Here are a small network's activations along a few directions, averaged over the inputs that share one value of a field.
Related values have similar rows: they may be neighbours, one step apart, or belong to one group.
(in the rows, 500 means zero)
Random noise pushes rows far along 3 fixed directions. That doesn't count. These rows show it; they differ only by the noise:
[372 859 348 384 508 555 558 507 596 507 598 602 552 416 437]
[391 723 330 368 586 598 459 641 562 594 755 451 511 460 376]
[461 627 548 414 449 529 599 415 556 534 428 656 573 539 576]
[487 355 552 386 489 579 460 480 526 585 582 452 520 705 493]
[417 724 432 394 505 555 550 507 568 546 566 587 551 477 483]


Values of Lar:
h27: [435 619 343 570 538 630 523 500 530 396 610 394 431 578 471]
h17: [680 666 575 581 576 623 578 760 363 710 469 487 496 451 644]
h28: [493 549 472 437 374 323 544 206 537 323 224 722 543 395 484]
h5: [411 706 561 390 510 489 455 544 556 545 463 542 564 365 488]
h8: [463 397 465 368 450 405 339 418 458 427 604 364 512 497 454]
h30: [585 485 636 435 497 622 548 415 471 476 413 420 531 678 509]
h10: [481 469 485 575 448 263 572 404 486 469 340 675 561 445 482]
h12: [520 312 384 612 448 547 491 389 674 418 549 466 415 663 514]
h11: [377 668 299 511 473 468 533 540 456 430 505 420 548 329 473]
h3: [428 424 366 566 363 562 569 357 430 283 500 436 425 678 463]
h6: [512 276 449 654 552 413 400 568 483 556 606 488 467 631 435]
h18: [486 766 594 499 458 417 610 510 450 406 358 678 484 182 608]
h9: [550 468 505 573 371 441 551 474 416 530 401 604 546 646 491]
h13: [372 264 409 413 538 465 382 469 494 412 548 373 413 515 341]
h7: [601 509 521 629 465 509 491 629 400 573 471 386 553 547 562]
h21: [362 844 286 529 373 451 454 431 444 300 606 352 532 404 336]
h14: [498 630 615 515 522 589 637 623 543 564 497 565 430 372 644]
h16: [547 578 606 383 485 617 525 534 473 467 503 389 538 455 439]
h29: [580 473 545 568 376 351 514 326 464 358 371 529 625 497 537]
h23: [516 659 572 463 387 444 458 479 433 418 449 415 464 398 422]
h19: [483 496 541 376 419 556 516 455 554 377 514 439 400 487 425]
h1: [460 328 510 511 608 589 438 555 586 528 554 461 414 564 452]
h26: [444 738 344 415 563 545 455 516 623 434 704 446 496 492 377]
h25: [424 693 515 461 478 401 543 327 694 404 326 737 574 285 517]
h4: [595 384 583 617 648 475 563 615 479 714 479 658 490 527 638]
h20: [445 647 456 477 668 503 457 591 539 488 588 547 417 240 445]
h2: [519 226 559 501 602 490 412 425 590 580 556 457 496 647 454]
h22: [502 718 286 509 492 545 484 475 546 549 655 503 524 545 365]
h24: [622 370 605 754 694 447 605 764 370 752 362 640 468 317 761]
h15: [470 314 322 556 441 459 371 353 509 223 484 444 482 544 428]
Each value of Lar is a pair of two hidden parts, and every pair occurs once (6 first parts, 5 second parts).
Changing only the second part turns h30 into h26. h21 has the same second part as h30; what does that change turn h21 into?
> h29
Changing only the second part turns h24 into h3. h15 has the same second part as h24; what does that change turn h15 into?
> h11
Changing only the second part turns h8 into h23. h22 has the same second part as h8; what does that change turn h22 into?
> h17
Changing only the second part turns h28 into h18. h2 has the same second part as h28; what does that change turn h2 into?
> h14
Changing only the second part turns h4 into h27. h25 has the same second part as h4; what does that change turn h25 into?
> h19
